These are the activations of a small neural network, seen along a few directions. Each row is one input.
In each table, some parts of the input vary, and every possible input appears once, in random order.
Descriptions start from the smaller parts, as in this example, which fits no table here: one of 4 places along a line, together with either a single point or one of 11 places around a ring or (one of 3 separate values, together with one of 8 places around a ring).
Shared parts are said once, and a part with two or three values counts as separate values.

Other details of the inputs vary at random and push rows far along two fixed directions, the same in every table; ignore that.

Table:
x1: [ 1.62 -0.47 -1.04 -2.35  2.93  1.37 -3.28  1.37 -2.25 -2.67  2.74]
x2: [ 0.23  0.57  1.37  2.32 -3.16 -1.09  3.74 -1.59  3.82  2.79 -0.13]
x3: [ 2.45 -0.81 -1.06 -1.80  3.16  1.19 -2.51  1.35 -1.91 -2.37  2.82]
x4: [-2.49 -0.74  2.27 -0.32  0.29 -1.12  1.06 -0.66 -0.37  1.74 -3.63]
x5: [ 1.09  0.06 -1.27  0.27  2.59  2.65 -1.44  1.55 -0.33 -2.78  2.31]
x6: [ 1.86  1.32 -1.67 -0.71 -0.52  0.65 -0.62  0.44  5.65  0.17  2.29]
x7: [-0.64 -0.55  1.04  0.56 -0.59 -2.10 -1.13 -0.27 -4.72  0.06  0.62]
x8: [-1.74 -0.33  0.67  0.09 -1.67 -1.59  0.89 -0.85  0.69  2.83 -3.01]
x9: [ 1.51 -0.59 -1.91 -0.74  1.15  0.94 -0.27  0.82  7.30  2.74 -0.37]
x10: [-0.52 -0.78  2.14  1.32 -0.41 -0.14  1.63 -0.46 -3.20 -0.31 -0.21]
x11: [-1.61  0.95  0.65 -0.45 -1.51 -0.50  1.64 -1.48 -1.23  0.13 -3.83]
x12: [ 1.43 -0.77 -1.92 -1.13  1.97  0.32 -3.92  1.29 -2.39 -1.70  3.22]
x13: [ 1.37 -1.48 -2.33 -2.38  4.05  2.01 -2.78  1.23 -0.25 -1.45  0.17]
x14: [-1.58 -0.44 -0.43  0.02 -0.90 -1.28 -0.37 -0.69 -2.72  1.04 -2.47]
x15: [ 2.73 -1.39 -2.05  0.08  2.09  0.64 -2.22  1.17 -0.84 -0.96  3.39]
x16: [-1.35 -0.61  1.62  1.53  0.30  0.10  0.69  0.48 -4.83 -1.50 -0.08]
x17: [-0.31  0.23  2.93  0.47 -1.83 -1.33  2.97 -1.07  0.07  1.09 -0.99]
x18: [-0.74  2.51  2.51 -0.51 -2.94 -0.62  2.72 -1.20  4.30  1.10 -1.25]
x19: [ 2.57  0.85 -2.24 -2.15  0.95  1.92  0.88 -0.17  7.36  0.42 -0.91]
x20: [-1.70 -0.43 -1.23  0.15 -0.67 -0.97 -0.92 -0.59 -4.53 -0.20 -2.15]
x21: [-2.22  0.89  1.20  2.48 -2.28 -1.04  1.63 -0.78 -0.90  0.86 -0.30]
x22: [-2.36  0.12  0.54  1.32 -1.04 -1.05 -1.11  0.00 -4.32 -1.01  0.36]
x23: [ 1.72  1.87 -0.69 -0.60 -0.12  2.12  0.90  0.52  6.93 -0.87  1.33]
x24: [-1.35  0.04  0.92  2.53 -1.81 -1.11  1.85 -0.42 -1.33  0.87  0.08]
Description of these inputs: one of 2 separate values, together with either one of 4 places along a line or one of 8 places around a ring.
The inputs of x13 and x8 match in every part but the choice among 2 separate values. If x5 is changed in the same way as x13 into x8, which row does it become?
> x21
Which other rows does x23 become when the choice among 2 separate values takes its other values? List them by row number.
> x22

Table:
x25: [-0.29  1.30  2.06  2.00 -3.54 -1.48  3.67 -1.22  3.80  2.33 -0.06]
x26: [-0.73  0.62  1.12 -0.44 -1.01 -0.57  0.97 -0.62  0.39  0.47 -1.44]
x27: [-2.03  1.64  2.71  1.54 -4.19 -2.04  3.37 -1.74  1.63  2.24 -1.94]
x28: [ 0.70  2.06  1.12 -0.46 -3.10 -0.65  3.77 -1.52  8.77  3.09 -1.64]
x29: [ 0.22 -0.51  0.71  1.11  0.31 -0.08 -0.36  0.33 -2.92 -1.00  1.97]
x30: [ 1.68 -0.18 -0.47  0.51  1.12  1.23 -0.28  0.92  0.28 -1.50  2.80]
x31: [-0.58 -0.33 -0.67 -0.32  0.48 -0.12 -1.42  0.20 -2.48 -0.63 -0.24]
x32: [-0.29 -0.12  0.57  0.07  0.49  0.10 -0.75  0.43 -2.81 -1.38  0.86]
x33: [ 0.62  0.20 -0.65 -0.03  0.76  0.82 -0.83  0.55 -0.31 -1.37  1.52]
x34: [-1.28 -0.37  1.39  1.70 -0.26 -0.50 -0.03  0.03 -5.31 -1.32  0.93]
x35: [ 1.94 -0.64 -3.00 -1.88  2.95  2.22 -1.58  1.00  3.46 -0.56 -0.07]
x36: [ 1.47 -0.22 -1.18  0.98  0.72  1.00 -0.58  0.87  0.26 -1.04  2.82]
x37: [ 3.32 -0.78 -3.57 -2.46  3.43  2.60 -1.80  1.27  5.71 -0.12  0.92]
x38: [ 0.80 -0.20 -0.87  0.06  0.58  0.22 -1.21  0.61 -0.35 -0.59  1.80]
x39: [-0.26 -1.28 -1.35 -1.00  1.63  0.07 -1.67  0.34 -1.36  0.34 -1.30]
x40: [ 1.99 -0.81 -3.39 -1.72  2.67  1.97 -1.84  0.98  3.57 -0.10  0.04]
x41: [-2.76  1.47  3.17  0.93 -4.64 -3.07  3.64 -2.34  1.50  3.38 -3.73]
x42: [-3.04 -1.35  1.52 -0.41  0.78 -1.19 -1.00 -0.31 -7.15 -0.27 -3.50]
x43: [ 0.96  0.04 -1.51 -1.06  1.42  1.14 -1.32  0.56  0.68 -1.13  0.67]
x44: [-2.44 -0.54  2.29  0.88 -0.59 -1.68 -0.76 -0.34 -7.35 -0.84 -0.40]
The inputs of x26 and x28 match in every part but one. If x42 is changed in the same way as x26 into x28, which row does it become?
> x37
What do these inputs look like to the network?
> one of 4 places along a line, together with one of 5 places around a ring
Start at x36 and move only the place on the ring of 5, one step at a time. The first step leads to x25. Which rows follow, in order?
> x29, x30, x34
Start at x33 and move only the place on the ring of 5, one step at a time. The first step leads to x27. Which rows follow, in order?
> x38, x44, x32
